These are the activations of a small neural network, seen along a few directions. Each row is one input.
Each table varies a few parts of the input and shows all the possible inputs, shuffled.
Descriptions start from the smaller parts, as in this example, which fits no table here: one of 6 places along a line, together with either a single point or one of 9 places around a ring or (one of 3 separate values, together with one of 5 places around a ring).
Shared parts are said once, and a part with two or three values counts as separate values.
(in the rows, 128 means zero)

Rows:
R1: [102  76  77 119 174 106 249 108 119 132 128 151 164 104 108 153 117]
R2: [147 149 136 138 132 166  60 134 115 112 132 125  81 175 183 104 141]
R3: [140 122 158 149 134 118 177 102 142 129 106 116 153  70  65 156 126]
R4: [117 143 124 119 106 134  57 166 119 125 142 128 104 175 186 109 145]
R5: [141 124 157 133 115 104 167 101 147 130 114 109 155  75  51 147 109]
R6: [107  98  51 105 176 152 145 140  95 116 148 162  96 205 218 106 127]
R7: [149 152 137 123 110 149  52 131 120 115 139 118  82 177 165  98 123]
R8: [122 119 151 118 117  98 162 116 142 142 108 118 161  63  62 140 119]
R9: [131 131 145 151 125 115 180 114 151 140 121 126 172  77  69 162 126]
R10: [129 144 130 107 113 141  49 147 115 128 131 127  90 161 175  91 133]
R11: [139 160 124 142 122 162  68 145 126 127 147 136 102 181 185 113 140]
R12: [112 117 145 131 111  90 170 132 145 140 118 119 175  72  70 157 130]
Changing only one part turns R5 into R7. The same change can be made to R9. Which row results?
Answer: R11
Describe the family of inputs behind these rows.
Answer: one of 2 separate values, together with either a single point or one of 5 places around a ring
Change only the choice among 2 separate values in R1. List by row number the other rows that result.
Answer: R6

Rows:
R13: [132 129  86 133 149 158 116 123 110 119 162 147 109 187 177 102 123]
R14: [138 166 159 130 100 147  49 157 142 133 126 122 118 147 156 111 141]
R15: [ 92 126 131 108 107 113  69 174 109 129 131 125 111 149 179 112 158]
R16: [118 119 149 136 123 101 160 131 148 148 109 123 168  64  71 153 135]
R17: [140 144  99 156 142 164 106 134 124 123 150 148 115 175 173 131 136]
R18: [119 143 165  94  68  98  28 153 123 132 121 103 103 120 125  97 130]
R19: [114  84  87  99 176 130 193 112 110 117 120 141 136 124 125 114 112]
R20: [124 145  98 116 132 155  86 160 127 132 138 149 105 189 198 116 131]
R21: [121 129 154 140  91  86 164 133 153 141 129 113 188  70  65 159 131]
R22: [148 131 170 119 120 120 134 103 142 125  96 104 139  69  52 128 110]
R23: [101 112 125 134 143 108 187 134 140 146 118 135 163  90  96 160 139]
R24: [162 148 174 141 117 134 117  84 129 132 111 113 108  88  89 121 117]
R25: [164 139 162 157 126 145 108 111 136 105 120 107 109 135 113 134 124]
R26: [131 139 164 124  73  78 151 116 158 144 129 102 174  68  39 150 108]
R27: [142 104  85 118 163 147 155 103 109 101 144 131  90 189 160 111 104]
R28: [123 160 134 128 119 154  75 161 134 132 136 132 111 174 181 117 144]
R29: [104 122 132 139 110  92 190 136 145 140 139 126 185  97  90 166 134]
R30: [149 118 100 142 157 153 145 114 122 104 132 134  96 178 157 140 115]
R31: [149 176 169 113  82 139  34 140 146 136 126 112 103 145 129 102 117]
R32: [ 94  82  76  99 162 103 207 123 120 142 132 151 151 117 118 131 113]
R33: [102  97  90 122 156 109 197 133 133 145 121 153 157 106 115 159 125]
R34: [175 149 171 139 108 137  94  95 141 108 120  96  94 133  87 125 100]
R35: [ 94 112  94  96 120 114  80 173 102 129 133 142 106 165 197 111 144]
R36: [116 130  84  93 138 149  95 149 114 129 149 146  99 200 202  88 120]
R37: [137 118 102 143 166 150 167 103 111 127 124 151 110 133 160 136 133]
R38: [148 132 136 154 145 152 134 114 128 104 130 117 102 163 139 140 128]
R39: [130 104  88 120 172 143 177  93  98 124 136 148 104 143 163 108 121]
R40: [109 133 155 111  87 106  43 170 117 130 122 114 118 121 152 106 154]
R41: [ 88  97  78  71 125 108  90 163  89 127 145 137  99 175 200  82 133]
R42: [140 160 135 167 129 163  95 135 131 124 148 130 121 159 155 132 150]
R43: [137 121 160 135 138 128 147 120 137 122  97 114 153  71  78 137 134]
R44: [156 166 160 168 110 155  69 131 139 125 139 118 127 131 129 125 146]
R45: [167 176 170 151  91 147  55 114 144 127 138 107 112 129 102 116 122]
R46: [ 96  91  84 106 129  87 211 124 124 135 153 143 174 123 112 138 108]
R47: [120 114 136 134 158 135 173 123 129 120 105 125 148  98 103 143 137]
R48: [136 132 138 155 154 149 158 104 117 128 122 134 115 117 142 136 146]
R49: [121  99 101 122 171 136 183 122 123 119 108 143 142 114 122 142 124]
R50: [151 139 163 157 134 141 131 101 125 129 112 123 122  90 116 130 142]
R51: [128 128 159 120 105  93 147 114 153 151 108 114 154  62  43 144 110]
R52: [103 107  98 129 123  93 200 135 138 138 141 145 180 112 108 166 120]
Changing only one part turns R33 into R23. The same change can be made to R20. Which row results?
Answer: R28
Changing only one part turns R17 into R13. The same change can be made to R49. Which row results?
Answer: R19
Describe the family of inputs behind these rows.
Answer: one of 5 places along a line, together with one of 8 places along a line
Change only the place on the line of 5 in R35. List by row number the other rows that result.
Answer: R15, R18, R40, R41
A walk changes only the place on the line of 8. It starts at R26 and steps to R51. List the rest of the walk in order.
Answer: R22, R24, R34, R45, R31, R18

Rows:
R53: [122 141 114 148 108 122 153 148 135 123 145 136 153 152 161 168 139]
R54: [128  87 138 103 130  88 186  80 105 109 123  97 125  83  70 108 105]
R55: [128 119 112 142 111 105 168 140 157 140 144 136 187 113  95 158 116]
R56: [142 107 104 161 186 167 127 126 107 101 116 137  72 179 184 138 144]
R57: [121 118 105 155 146 137 126 129 108 118 155 131  90 184 179 133 148]
R58: [114 124  98 142 122 117 159 140 142 132 148 140 175 126  96 162 120]
R59: [212 188 222 189 121 194  57  81 154 102  91  90  84 106  84 132 131]
R60: [179 191 214 163  53 126  33 130 167 121 124  88 123 112  67 142 120]
R61: [133 137 107  98 137 153 111 119 119 117 154 122  90 204 166  83 103]
R62: [ 95 121 124 126 114 102 149 171 148 158 126 136 197  84 112 140 155]
R63: [143 121 107 166 193 173 182  99 130 111 122 148 142 124 109 151 128]
R64: [139 127 120 163 143 132 191 106 146 137 153 137 170 115 104 141 126]
R65: [ 90 130 115  80 101 113  32 173 103 150 136 151 112 133 197  73 148]
R66: [116  77 135  84  99  59 160 114 117 111 112 103 144  84  61 125  92]
R67: [131 136  91  93  95 118  54 141 109 132 151 140  98 165 178  92 115]
R68: [147 116 125 123 176 139 200  77 137 141  92 140 114  85  86 150 105]
R69: [ 82  76 149  70 103  55 138 143 108 130  94 105 156  55  82 108 130]
R70: [142 189 229 148  61 121  10 164 156 145 107  87 137  80  88 127 156]
R71: [151 134 128 177 179 179 175 108 122 105 116 149 120 151 175 156 144]
R72: [ 80 126 111 124 124 114 140 173 133 150 132 140 185  96 113 144 160]
R73: [ 71 108 117 114 117 103  81 198 114 136 132 137 122 148 187 132 173]
R74: [120 129  98  73 104 120  86 156 134 116 146 121 110 200 155 101  93]
R75: [ 87 141 129 131 111 120 134 181 126 142 129 139 164 122 177 150 177]
R76: [ 81 127 117  58 109 115  64 188 127 135 131 128 123 168 174  83 130]
R77: [124 130 109 164 154 145 181 105 130 129 158 144 158 129 105 144 130]
R78: [109 112  95 130 113 106 102 165 123 118 147 128 109 179 170 151 138]
R79: [ 82 119 134  89 110  79 155 149 141 178  99 139 159  63  93 140 132]
R80: [132 144 128 172 141 150 175 113 122 122 153 143 137 156 171 150 147]
R81: [128 126 128 124 138 111 199  85 138 158 126 137 130  92  84 142 105]
R82: [144 141 101 118 127 152  78 105  92 134 159 142  79 170 188  73 124]
R83: [116 117 122 105 107  83 175 119 150 160 116 138 148  91  75 157  93]
R84: [166 130 101 123 167 185  79 102  90 117 119 149  60 163 192  78 120]
R85: [155 125 107 102 176 186 112 117 116  99 115 129  70 199 169  87  99]
R86: [191 199 220 187  84 159  57  89 156 121 131  84 104 112  80 125 133]
R87: [149  76 136 101 167 118 187  73 102  91  88 100 108  76  72 116 105]
R88: [159 119 117 163 181 160 192 100 145 120 119 140 154 109 107 149 126]
Describe the family of inputs behind these rows.
Answer: one of 4 places along a line, together with either a single point or one of 8 places along a line
Changing only the place on the line of 4 turns R63 into R77. The same change can be made to R87. Which row results?
Answer: R54
List by row number the other rows that have the place on the line of 4 in common with R62.
Answer: R65, R69, R70, R72, R73, R75, R76, R79
Change only the place on the line of 8 in R67. List by row number the other rows that result.
Answer: R53, R55, R58, R66, R74, R78, R83

Rows:
R89: [106 102  95  87 138  97 192 117 126 152 134 149 153 109 117 119 101]
R90: [133 111 115 168 167 139 227 108 135 117 126 144 178 102 101 172 130]
R91: [156 160 182 178 110 140 132 115 153 121 116 112 165  87  75 160 137]
R92: [ 78  69 100  82 143  84 169 158 109 132  99 139 145  94 138 129 139]
R93: [132 165 158 147 112 156  45 153 120 136 126 130  96 150 175 111 156]
R94: [ 84  86  90  75 149  97 167 139 111 136 115 141 145 100 113 120 119]
R95: [140 171 137 120  86 144  51 146 141 124 151 120 105 184 155 109 117]
R96: [102 104  68 113 144 130 125 173 114 111 154 142 115 216 205 128 132]
R97: [ 95 103  75 114 143 124 125 147  87 117 159 148 108 178 215 109 152]
R98: [204 148 172 145 149 183  79  65 115  86 105  97  43 150 122  95 104]
R99: [122 100  95 125 132  96 219 105 129 138 136 132 161  99  82 154 107]
R100: [106 118 167  97  91  90  80 161 129 134  92 108 134  80 111 120 144]
R101: [112 124  64 104 140 143 141 139 121 122 163 154 115 209 187 118 109]
R102: [107  86 107 110 141  95 202 112 128 132 132 126 159 102  81 127 109]
R103: [122 120 119 159 181 151 210 117 137 137 114 143 157  97 121 163 154]
R104: [160 174 142 143 113 168  41 137 140 139 138 135 105 151 157 103 134]
R105: [147 147 162 138  80 100 126 113 148 140 125 102 149  84  59 144 115]
R106: [131 130  68 131 171 171 129 127 120 139 147 169 117 174 190 109 128]
R107: [132 149 162 103  86 101 101 124 145 153 123 117 141  93  91 111 109]
R108: [125 150 148 128  89 126  37 153 110 120 148 114  98 155 181 101 155]
R109: [147 167 186 169 123 150 117 126 155 138 107 112 144  83  95 151 157]
R110: [103 119  87 135 168 158 132 146  98 135 134 165 106 172 209 119 153]
R111: [113 134 158  91  97 102  78 145 130 138 107 111 133  85  88 113 126]
R112: [126 104 116 162 152 109 226 101 145 127 133 137 164 101  80 186 119]
R113: [134 135 174 124  89 100 109 120 146 133 123  98 145  87  59 120 117]
R114: [132 153 142 129  89 132  35 177 135 115 144 109 104 189 171 119 138]
R115: [184 105 110 134 203 187 160  52  95  82 111 125  48 169 148 101  96]
R116: [151 152 183 172  96 113 130 110 162 129 123 106 150  86  57 172 126]
Changing only one part turns R101 into R95. The same change can be made to R97. Which row results?
Answer: R108
Describe the family of inputs behind these rows.
Answer: one of 2 separate values, together with either a single point or one of 5 places around a ring or one of 8 places along a line
Change only the place on the line of 8 in R100. List by row number the other rows that result.
Answer: R91, R105, R107, R109, R111, R113, R116
Change only the choice among 2 separate values in R113. List by row number the other rows that result.
Answer: R102
